Questions about the row below.
1) The third entry from the right?
2) The fifth entry from the end?
3) The first entry from the left?
4) The entry just left of the largest entry?
[0.130, 0.068, -0.011, -0.117, 0.200, 0.078, -0.013]
1) 0.200
2) -0.011
3) 0.130
4) -0.117

Questions about the row below.
1) The entry just right of the largest entry?
2) The second entry from the right?
(0, 1, 1, 8, 1)
1) 1
2) 8

-4.37   0.23  -0.52  -1.93   1.67  -0.65  -1.59
-1.84  -0.69   0.22  -1.12   5.58   0.27  -6.84
 1.09  -0.59  -0.10   0.56  -4.79   1.30   4.28
Rows and columns are numbered from 0.
What is the entry in the bottom-left corner?
Answer: 1.09
The entry just left of the smallest entry is 0.27
What is the entry in row 2 and column 1?
Answer: -0.59
The top entry of the column that holds the largest entry -> 1.67
What is the entry in the top-right corner?
Answer: -1.59
What is the top-left entry?
Answer: -4.37
What is the entry at row 2, column 2?
Answer: -0.10
The entry in the bottom-right corner: 4.28
What is the entry in row 1 and column 0?
Answer: -1.84
What is the entry at row 0, column 2?
Answer: -0.52
What is the entry just left of 5.58?
Answer: -1.12
The entry in row 0 and column 1: 0.23
What is the entry just left of the centre entry?
Answer: 0.22
What is the entry directly above the centre entry?
Answer: -1.93

Questions about the matrix below.
1) The largest entry in the last column?
2) The entry directly above the smallest entry?
3) The second entry on the diagonal from the top-right corner?
4) The entry in the bottom-left corner?
5) The 3rd entry, reading row by row?
6) The third entry on the main diagonal?
7) The second smallest entry?
8) The entry just right of the smallest entry?
[[-0.72, 2.99, 1.01, 2.80, 3.52, 0.27, -4.74, -3.89, 2.51, 1.35, 1.22, -1.28, -2.88, -0.67, 5.71],
[-0.82, -2.12, 2.14, 3.52, -3.54, -1.54, -0.28, 4.33, 5.75, 2.01, -2.91, 0.45, -1.74, -4.57, -0.08],
[-2.74, -0.81, 1.75, -0.16, -1.11, -0.79, -0.42, 2.21, 6.46, 1.61, -2.21, -2.64, 0.81, -2.67, -0.83],
[0.16, -1.60, 0.69, -0.80, -0.29, -1.32, -2.71, 2.83, 4.81, 1.83, -3.34, -3.61, 0.87, -1.76, -0.71],
[-1.39, 3.06, 1.71, 0.47, 2.71, -2.52, -3.47, -4.09, 0.93, 2.52, 0.62, -1.91, -4.91, -1.20, 5.18],
[-2.40, -0.47, -2.83, -1.07, -1.64, -0.95, -1.06, 1.34, 7.49, 1.95, 1.72, -2.66, -1.48, 0.45, -3.70]]
1) 5.71
2) 0.87
3) -4.57
4) -2.40
5) 1.01
6) 1.75
7) -4.74
8) -1.20
